Here are a small network's activations along a few directions, averaged over the inputs that share one value of a field.
Related values have similar rows: they may be neighbours, one step apart, or belong to one group.
In the rows, zero is written as 500.
Random noise pushes rows far along 9 fixed directions. That doesn't count. These rows show it; they differ only by the noise:
[484 658 427 413 353 530 267 434 318 480 433 526 353 641 568 378 311 516
 472]
[480 446 539 463 404 530 400 537 445 456 641 556 543 537 347 506 324 693
 581]
[569 418 620 467 489 473 646 486 438 563 360 597 557 504 672 605 468 542
 553]
[512 394 584 566 482 411 526 487 545 460 478 527 444 581 417 474 467 584
 597]
[589 537 490 533 437 365 428 431 464 449 324 578 396 663 537 371 446 448
 471]
[457 548 443 617 349 428 371 561 281 546 582 531 587 517 309 435 465 395
 381]
[688 594 567 562 458 461 675 576 564 501 290 614 440 575 318 465 491 514
 613]
[357 504 466 527 558 541 499 510 435 552 593 518 582 351 661 623 615 412
 323]
[625 505 449 446 552 509 436 526 718 394 454 522 607 503 418 514 374 528
 551]
[527 463 571 553 481 500 588 537 448 565 451 491 579 427 452 590 426 508
 542]
[335 633 293 353 490 604 149 488 718 343 626 438 299 709 499 337 560 476
 577]


Values of SUFA:
divus: [453 513 579 518 508 500 611 477 411 497 562 666 359 493 536 533 694 584
 425]
peno: [525 407 565 585 533 461 512 509 616 463 482 389 446 511 333 503 363 569
 634]
zovo: [345 281 497 614 504 425 374 445 449 493 597 332 523 558 532 432 487 418
 520]
vav: [544 366 574 640 609 407 547 501 753 394 607 392 516 482 162 458 596 516
 692]
fofa: [604 477 571 495 545 409 527 372 532 466 429 452 484 529 556 465 484 543
 530]
vis: [517 499 503 425 590 595 461 485 482 502 585 418 528 309 466 546 280 582
 379]
kudaz: [607 412 494 549 542 500 578 498 606 423 488 418 622 405 386 517 326 601
 530]
nid: [435 336 618 577 572 440 594 390 535 523 584 418 342 533 512 480 608 620
 541]
gelof: [459 500 399 450 513 474 438 508 502 539 545 407 570 433 602 459 582 362
 369]
seb: [596 444 328 265 505 526 316 503 536 397 667 549 861 444 613 528 280 626
 405]
The values of SUFA form a ring.
- A walk along SUFA starts at zovo and steps to its neighbour kudaz. Put peno, vav, fofa, nid in the order it reaches them. => nid, fofa, vav, peno
- How many steps from neighbour to neighbour lead from vis to divus, at the fewest? => 4

Values of FUZ:
vuke: [541 656 480 408 306 626 590 619 120 674 486 562 660 400 437 542 357 535
 443]
dosuf: [417 281 583 488 438 403 509 364 289 612 374 293 480 544 756 511 248 527
 547]
rofa: [531 555 530 716 515 326 597 538 486 411 586 828 431 490 325 455 789 492
 261]
defel: [484 641 501 579 552 618 548 514 520 532 653 358 564 342 248 544 486 550
 510]
geg: [337 470 484 548 406 624 428 644 302 544 792 625 611 399 362 624 458 593
 424]
faro: [549 633 488 348 495 555 641 484 482 453 468 695 436 584 680 425 744 539
 464]
vido: [330 471 581 539 593 572 515 475 447 637 546 377 331 417 618 558 664 385
 511]
giz: [360 651 479 552 472 591 654 640 360 512 665 777 448 447 547 516 747 554
 241]
neze: [383 485 561 518 426 524 530 589 574 514 501 509 286 657 400 487 709 538
 758]
rus: [563 630 424 514 370 376 425 496 465 564 323 490 360 742 478 328 697 239
 538]
The values of FUZ form a ring.
- Name the neighbours of vido, in listed order. => rofa, rus
- Name the neighbours of giz, in listed order. => dosuf, geg
- How many steps from neighbour to neighbour lead from neze to faro, at the fewest? => 5
